A small network was shown many inputs. Here are its activations along a few directions, one row for each input.
In each table, some parts of the input vary, and every possible input appears once, in random order.
Descriptions start from the smaller parts, as in this example, which fits no table here: one of 4 places along a line, together with either a single point or one of 9 places around a ring or (one of 3 separate values, together with one of 5 places around a ring).
Shared parts are said once, and a part with two or three values counts as separate values.

Table:
row 1: [ -3 -47   8  11   6  -5  13 -14 -26  -5  22  51  -6   4 -25  22]
row 2: [ 43 -18  -3  -9  -6  10  11  44 -11  11  11  16 -27  -1 -34 -13]
row 3: [-21 -10  26  28  31   4   2 -14 -22 -19  27 -13  21  23  38  14]
row 4: [ 35 -25  20   6  -4  -2  22  35  10 -19 -22 -31   4   9 -10 -35]
row 5: [-32   6  17  12   6  11   5  24  -1   7  27 -43  18   3  18  -4]
row 6: [ 11 -36  25 -14 -13 -21   4  26  24 -23 -23 -27   4  23  -4 -15]
row 7: [ 23  28 -24 -23   4  -9 -34   9  12 -10   9 -36   5  -4   8  29]
row 8: [-11   1 -41   2   4  -4 -32 -32  18  19  13  36  11  -1 -21 -10]
row 9: [-20   3  44  -4 -18  -1  47 -10  -3 -19 -76  12 -22 -14  30 -22]
row 10: [-21 -31  28   8 -12  -7  23  11  17 -15  -7 -26  15  -1 -24 -23]
row 11: [ 24  14   9   9  13  12   8  49  -4   4  12 -45  11  15  32 -14]
row 12: [  4  13 -24  13 -19  15 -26 -14  23  27  23  21   9 -17 -32  -8]
row 13: [ 38   9 -23 -14 -13  -1 -43   0  36  21  10  20  -4   3 -12   0]
row 14: [ 13  -6 -21  29   2  10 -22 -49   6   4  24  51  16   2  -9  15]
row 15: [  0  13 -17  15  16   3 -19 -47 -26 -23  25  -7  24  -1   8  38]
row 16: [-12   6  18 -21 -22  15  39  -5 -23  14 -49  55 -52 -21   9   1]
row 17: [-10  33 -23   0  -3   8 -17  -8  -4  -1  24 -36  19 -22 -13  19]
row 18: [  8  45 -10  -2 -24  19  12 -43  10  30 -42  53 -34 -24  23  -2]
row 19: [-30 -37 -14 -15   6 -17   4   2 -14  10  11  35 -13   7 -39  -2]
row 20: [-35 -41  15  -2  13 -29  15  -9  10 -19 -18 -10  18  17 -17 -24]
row 21: [-29  44  34  -1  -4  10  34   1 -20   1 -41  -2 -20  -5  73  -7]
row 22: [-46  -7   3   4  32  -9  -7   3  -8   2  13 -30  17  20  27  -5]
row 23: [-24  19 -38 -11  20 -10 -27 -28 -12  -8  14 -21  20  -7  -3  16]
row 24: [-14 -26   2  -5 -18   6  10  20  -7  15  24  19 -16 -10 -48  -2]
row 25: [ 44  42 -28   1  12   7 -14  19  -2  -3   7 -38   7 -10  -3  14]
row 26: [ 61  22 -25   9  -5  17 -26  10  20  31   7  17  -1  -6 -23 -15]
row 27: [ -5  63  -7  -6 -11   0  15 -33 -17   2 -39  -3 -27 -34  41  23]
row 28: [  1   0  13 -10   6  -5 -14  40  11   0  10 -42   8  24  40   6]
row 29: [-10 -48  37  22  14 -17  24 -24  -2 -38  -6   6  23  15  -4  -2]
row 30: [ 18 -28  -1 -30 -14  -8  -7  35   5   4  11  19 -29  14 -27   4]
- What do these inputs look like to the network? => one of 5 places around a ring, together with either a single point or one of 5 places along a line
- The inputs of row 16 and row 9 match in every part but the place on the ring of 5. If row 30 is changed in the same way as row 16 into row 9, which row does it become? => row 6
- Which other rows does row 3 become when the place on the ring of 5 takes its other values? List them by row number. => row 1, row 14, row 15, row 29
- Start at row 22 and move only the place on the ring of 5, one step at a time. The first step leads to row 20. Which rows follow, in order? => row 19, row 8, row 23

Table:
row 31: [ 18  22 -19  -7 -14  11  -7  -1   3  22  -3  25 -19 -15  -9   2]
row 32: [ -3  24 -22   2  -1   8 -13 -31  -8  13   8  28  -6 -13   3  19]
row 33: [-48 -31  88   5   9 -14  72  34 -17 -42 -55 -53   0  23  63 -29]
row 34: [ -2 -26 -11   6  10  -9 -19  -2  10  -5  29  -7  23  11 -28   0]
row 35: [ 20  38 -23  -1  -9  11 -16 -17   6  14  -5  11  -7 -16   5   9]
row 36: [ 15 -27  -8   0   3  -5 -15  17   8  -2  28  -5  11  11 -31  -1]
row 37: [-49   0  75  -8 -11  -6  81   3 -24 -26 -87  -7 -33  -4  67 -20]
row 38: [ 15 -11 -10  -4   4  -2 -18  29   9   4  28 -22  10  10 -19  -2]
row 39: [ 18   6 -17   2  11  -3 -26  13  12  -3  25 -35  23   9  -5   4]
row 40: [ 19   6 -18  -4 -13   8  -5 -14   2  17  -4  43 -19 -13 -20   3]
row 41: [  3   7 -20   1  -9   4 -10 -32   4  14  -3  42  -8 -12 -16   4]
row 42: [ -7  -8 -15   7  19  -4 -22  -1  -5  -6  39 -21  25  10 -10  13]
- What do these inputs look like to the network? => one of 2 separate values, together with either a single point or one of 5 places around a ring
- The inputs of row 34 and row 41 match in every part but the choice among 2 separate values. If row 33 is changed in the same way as row 34 into row 41, which row does it become? => row 37

Table:
row 43: [-24  19   4  -3  -5   4  16 -29 -15   3 -26  26 -17 -15  20   7]
row 44: [ 39  32 -72   1  -9  17 -59 -34  16  41  43  52  -2 -21 -45  21]
row 45: [-29 -20  17   7  17 -10   6   9  -7 -19  14 -35  22  16  11   0]
row 46: [  0  -5  10 -10 -22   3  24  -5   0  10 -34  42 -32 -14 -11 -12]
row 47: [ -8 -39  25   7  12 -10  12  22  -3 -17  11 -18  13  21  -4  -9]
row 48: [ -3  28   5  -1 -10   4  14 -25  -2   1 -37  15 -14 -15  27   0]
row 49: [ -3   0  12   0 -12   6  23 -17 -11   4 -26  41 -24 -10   5  -2]
row 50: [ 37 -10 -58   2  14  -3 -66   5  18  11  75 -11  33   8 -58  19]
row 51: [ -4 -45  21  -4   1 -13  12  33   8 -11   3 -16   6  19 -19 -20]
row 52: [  4  44   3  -9 -11  12  12  -4  -8  10 -31   5 -24 -17  36   5]
row 53: [ -1   6  14   1  13  -2   3  33  -2 -12   7 -56  15  12  24  -3]
row 54: [ -8 -11  18   8  13  -9   3  12   5 -22   2 -45  25  15  16  -8]
- The inputs of row 48 and row 54 match in every part but one. If row 46 is changed in the same way as row 48 into row 54, which row does it become? => row 51
- What do these inputs look like to the network? => one of 2 separate values, together with either a single point or one of 5 places along a line
- Which other rows does row 43 become when the choice among 2 separate values takes its other values? List them by row number. => row 45

Table:
row 55: [-20 -26   8   4  10 -13   3   0  -3 -16  11 -17  17   9 -12  -1]
row 56: [-14  -4   8  12  18  -6  -1 -15  -9 -20  10 -20  21   9  18  13]
row 57: [ 23   5   7   4 -11   5   6   7  14   3 -18   1  -4  -2   2 -15]
row 58: [-20   4   5  10  12   3   3 -12 -16  -2  12   1   6   5  22  12]
row 59: [ -1  16   0  -5   6  -4  -6  14   2 -11   0 -44  12   3  18   3]
row 60: [ 23  11   3  -5 -14   9  11  10  -3   9 -16  18 -23 -11  -1  -1]
row 61: [  3  30  -5  -4  -6   2  -4  -6  13   5 -20 -14  -1  -8  18  -6]
row 62: [-11  10   3  13   5   0  -1 -35   0  -6 -11  11  10  -1  18   3]
row 63: [-15  -7  -2  -4  -8   1  11 -18 -10   4  -7  31 -14 -11 -15   3]
row 64: [ 45  13 -74   3   4   8 -73 -15  20  29  69  19  20  -6 -58  23]
row 65: [13  0 10  1 -1  9  7 29 -3  6  5 -9 -7  4  5 -7]
row 66: [  7 -13   3 -12 -13  -1  10   3  -1   5 -13  31 -23  -4 -15  -2]
row 67: [ -7  24  -2  -7   2   6  -3  17  -5   8   1 -24  -3  -3  22   3]
row 68: [-26 -17   6   2   4  -2   7   3  -9   2  13   5   2   4  -8  -1]
row 69: [ -9  15  -4   5   2   5   6 -32 -17  -1  -9  27  -9 -10  16  15]
row 70: [ -4 -24  10  -5   0  -3   6  23  -1   3   8   4  -7  11  -9  -8]
row 71: [  3 -33  11  -3   6 -13   2  21   5 -14   5 -18   9  17 -13  -8]
row 72: [  6 -19   7  -2  -9  -6   4   1  16   0 -15  14  -3   4 -12 -16]
row 73: [  4  36 -10 -13  -9   6   2  -2  -4  10 -19   2 -19 -17  15   8]
row 74: [-17 -13   3   5  -4  -5   4 -20   7  -2  -9  15   6  -3 -12  -9]
row 75: [ 19  -9  12   3   4  -1   4  27   4 -12   3 -30   9  10   1  -7]
- What do these inputs look like to the network? => either a single point or (one of 4 places along a line, together with one of 5 places around a ring)
